Each row below holds a small network's activations on one input, seen along a few directions.
Each table varies a few parts of the input and shows all the possible inputs, shuffled.
A made-up example of a description, with smaller parts first: one of 4 places along a line, together with either a single point or one of 11 places around a ring or (one of 2 separate values, together with one of 8 places around a ring).
Shared parts are said once, and a part with two or three values counts as separate values.
In the rows, zero is written as 128.

Other details of the inputs vary at random and push rows far along two fixed directions, the same in every table; ignore that.

Rows:
r1: [209  93 153 153  69  27  36  80  72  98 199]
r2: [ 87 205  98  83 148 197 151 159 158 177  66]
r3: [140  97 125 126 143 139 140 127 112  92 175]
r4: [156  62 139 184  72  49  80 111 109  84 171]
r5: [126 153 118 170  90  94 101 144 171 187  36]
r6: [ 68 148 129 112 160 185 189 148 154 152  80]
r7: [ 67 139 128 119 152 189 181 160 176 163  62]
r8: [185 155 111  87 141 124 123 115  80 104 195]
r9: [ 74 127 124 156 125 136 152 152 183 161  75]
r10: [209 100 140 151  54  29  46  92  77 102 186]
r11: [133 110 122 129 143 130 141 123 112  87 184]
r12: [162  54 154 175  72  40  90 101  82  94 169]
r13: [ 86 117 131 162 118 155 153 153 169 155  62]
r14: [163 189 112  33 188 187 158 116  81  96 211]
r15: [139  95 127 115 149 132 143 127 112 102 181]
r16: [ 79 126 133 166 118 149 158 145 160 154  60]
r17: [198 139 125 101 123 100 105 101  72  98 212]
r18: [167 177 117  43 207 169 140 110  78  91 205]
r19: [116 138 116  86 181 180 171 130 114  81 189]
r20: [153  65 149 178  76  64  96 106  88  90 157]
r21: [126 128 125  79 182 194 178 132 100  85 179]
r22: [184 145 133  94 152 119 110  97  76 101 212]
r23: [109  68 149 202  56  68  98 139 161 158  60]
r24: [ 98 208 104  86 153 192 163 155 168 174  63]
r25: [104  70 148 222  44  74  92 142 171 157  38]
r26: [ 60 158 125 118 162 206 194 152 161 148  67]
r27: [105 189 110 116 137 156 139 151 174 180  42]
r28: [136 101 152 228  25  17  26 109 174 193  23]
r29: [102  70 140 221  48  74  88 144 183 156  45]
r30: [128 123 129  87 178 163 177 120  82  94 194]
r31: [161  48 143 170  79  51  84 115 109  99 168]
r32: [130 119 120  89 175 179 164 131 111  83 185]
r33: [116 167 121 115 139 138 105 133 139 160  87]
r34: [ 62 129 121 145 126 145 148 156 180 159  74]
r35: [ 93 184 127 120 149 163 131 131 179 187  46]
r36: [128 118 122  77 181 172 168 131 111  93 190]
r37: [226  91 131 145  71  16  39  91  59  86 198]
r38: [126 127 120  81 179 157 166 125 107  84 205]
r39: [ 84 115 133 153 122 146 156 153 170 165  64]
r40: [ 99 188 116 117 160 166 137 146 166 181  59]
r41: [123 155 131 146 125 119 106 119 156 176  76]
r42: [162 183 125  34 206 187 151 104  76  91 225]
Description of these inputs: one of 3 separate values, together with either one of 6 places around a ring or (one of 2 separate values, together with one of 4 places along a line).
Q: Changing only the choice among 3 separate values turns r34 into r38. The same change can be made to r29. Which row results?
A: r32
Q: Start at r40 and move only the place on the ring of 6, one step at a time. The first step leads to r5. Which rows follow, in order?
A: r8, r17, r22, r41
Q: Which other rows does r18 become when the choice among 3 separate values takes its other values? List them by row number.
A: r33, r40
Q: Which other rows does r7 become when the choice among 2 separate values takes its other values? List them by row number.
A: r21

Rows:
r43: [119 115 132 142 111 129 134 134 136 136  98]
r44: [155 131 129 122 128 120 122 114 100 115 147]
r45: [114 134 137 140 117 127 113 123 135 148 102]
r46: [146 136 125 115 122 122 112 122 103 111 156]
r47: [155 128 121 111 129 119 118 122 115 115 157]
r48: [ 72 165 120  82 186 220 181 144 135 138 119]
r49: [119 129 136 138 121 124 117 127 134 153 100]
r50: [140 112 141 130 130 119 136 115 107 111 158]
r51: [127 132 127 135 124 123 116 133 154 145 105]
r52: [111 120 137 148 125 117 135 128 148 137 107]
r53: [ 97 194 109  71 181 209 183 150 138 143 115]
r54: [107 121 126 144 119 129 122 136 153 133 114]
r55: [153 133 132 119 125 116 127 113 103 116 151]
r56: [121 123 119 147 116 124 133 139 147 135 108]
r57: [147 127 129 114 127 121 118 118  98 119 149]
r58: [135 105 137 126 132 124 128 120 103 114 157]
r59: [114 119 119 139 115 124 129 142 145 139 110]
r60: [108 121 131 144 108 130 127 132 133 134 103]
r61: [131 140 119 139 117 120 121 134 146 145 103]
r62: [119 126 123 144 112 120 137 137 150 136 111]
r63: [120 120 130 149 113 127 135 132 134 135  98]
r64: [138 109 130 122 125 123 130 123  99 109 154]
r65: [154 130 125 121 139 118 117 119 118 114 160]
r66: [149 129 139 123 133 117 125 110 106 121 154]
r67: [116 138 126 137 121 125 109 131 151 143 110]
r68: [140 110 133 130 141 118 129 117 113 106 158]
r69: [141 104 140 126 131 125 130 118 107 111 154]
r70: [144 134 119 114 126 121 111 120 111 113 162]
r71: [152 133 128 119 136 114 122 117 120 115 163]
r72: [116 117 138 152 120 127 133 129 138 140 102]
r73: [121 137 135 142 127 113 124 123 147 146 103]
r74: [149 117 125 127 125 121 132 128 105 102 157]
r75: [ 92 188 106  66 184 214 175 155 133 146 115]
r76: [137 118 126 122 120 125 124 128 104 101 160]
r77: [123 134 132 144 130 117 120 124 144 145 100]
r78: [106 114 133 144 127 122 127 133 144 139 107]
r79: [112 116 126 142 123 125 126 140 152 138 112]
r80: [121 120 127 140 110 128 132 143 141 133 102]
r81: [117 138 130 137 110 127 115 126 132 144  99]
r82: [123 137 119 132 116 121 117 137 144 149 106]
r83: [140 124 131 116 143 116 115 115 110 119 155]
r84: [144 116 133 127 123 119 138 118 103 106 156]
r85: [113 112 135 143 127 124 129 131 148 136 104]
r86: [131 137 126 133 111 124 120 137 139 143  98]
r87: [147 110 121 119 127 122 129 127 116 105 162]
r88: [109 124 120 141 111 128 125 138 146 134 112]
r89: [118 115 128 142 122 127 128 138 156 135 110]
r90: [147 120 128 125 122 118 137 127 107 103 160]
r91: [126 133 137 145 122 123 121 124 136 149  98]
r92: [115 121 125 140 111 126 130 145 136 136 105]
r93: [111 134 133 139 125 121 111 124 144 144 104]
r94: [128 133 131 135 113 125 121 128 135 146  94]
r95: [144 115 129 126 134 116 132 122 122 105 168]
r96: [102 118 133 145 123 125 123 129 145 134 108]
r97: [147 123 134 116 142 117 117 113 114 116 152]
r98: [129 143 122 137 113 116 126 132 148 146 107]
r99: [126 184 106  52 199 210 178 139 102 112 166]
r100: [146 127 125 114 138 119 113 122 117 118 162]
r101: [146 112 126 129 137 120 128 123 120 104 165]
r102: [150 122 138 118 134 122 118 113 106 121 149]
Q: Changing only one part turns r84 into r64. The same change can be made to r66. Which row results?
A: r49
Q: Changing only one part turns r51 into r67. The same change can be made to r102. Which row results?
A: r45
Q: Describe the family of inputs behind these rows.
A: one of 2 separate values, together with one of 5 places along a line, together with one of 6 places around a ring
Q: Start at r60 and move only the place on the ring of 6, one step at a time. The first step leads to r48. Which rows follow, in order?
A: r96, r54, r88, r76
Q: Which other rows does r76 become when the choice among 2 separate values takes its other values? List them by row number.
A: r46
Q: Which other rows does r75 become when the choice among 2 separate values takes its other values? List them by row number.
A: r92

Rows:
r103: [ 88 157 136 149 133 162 155 139 179 193   9]
r104: [158 103 157 164  98  82  92 114 106 140 103]
r105: [ 75 152 141 135 133 169 124 140 183 197  28]
r106: [ 55 195 101  57 217 226 180 144 147 157 115]
r107: [138 132 137  84 148 134 117 101  84 107 197]
r108: [126 139 126 168  96 110 124 131 168 138  92]
r109: [141 144 124  88 142 156 114 114  95  93 188]
r110: [159 101 121 159  85  70  98 143 147 127 131]
r111: [166 143 103  69 154 158 166 131  77  89 194]
r112: [116  50 144 192  89  92 122 127 131 112 130]
r113: [153 123 126  90 181 138 113 105  91 105 182]
r114: [154 121 128 171  77  84 105 111 118 115 115]
r115: [113  79 142 117 144 135 159 129 107  70 167]
r116: [138 114 150 163  84  72  97 115 104 140 116]
r117: [ 61 166 107 150 123 160 122 157 198 178  34]
r118: [ 72 169 116 158 123 154 137 163 211 175  41]
r119: [151  98 111 150  86  73  84 136 134 127 127]
r120: [106  58 142 187  91 106 129 134 139 122 121]
r121: [147 120 137 172  73  86  89 124 110 122 111]
r122: [137 109 143 168 100  60  95 117 144 137 132]
r123: [ 67 200 116  73 201 220 209 146 165 161 104]
r124: [159 104 128 155  67  81 100 141 110 131 112]
r125: [161 129 134  94 186 137 130 112 106 101 190]
r126: [149 142 131  94 152 131 150 100  74 100 190]
r127: [143 153 132  83 196 177 169 117 122 118 157]
r128: [153 128 113  76 133 148 122 131  96 103 182]
r129: [171 130 108  91 144 136 154 134 109  96 190]
Q: Describe the family of inputs behind these rows.
A: either one of 3 separate values or (one of 4 places along a line, together with one of 6 places around a ring)
Q: Which other rows does r104 become when the place on the line of 4 takes its other values? List them by row number.
A: r116, r121, r124
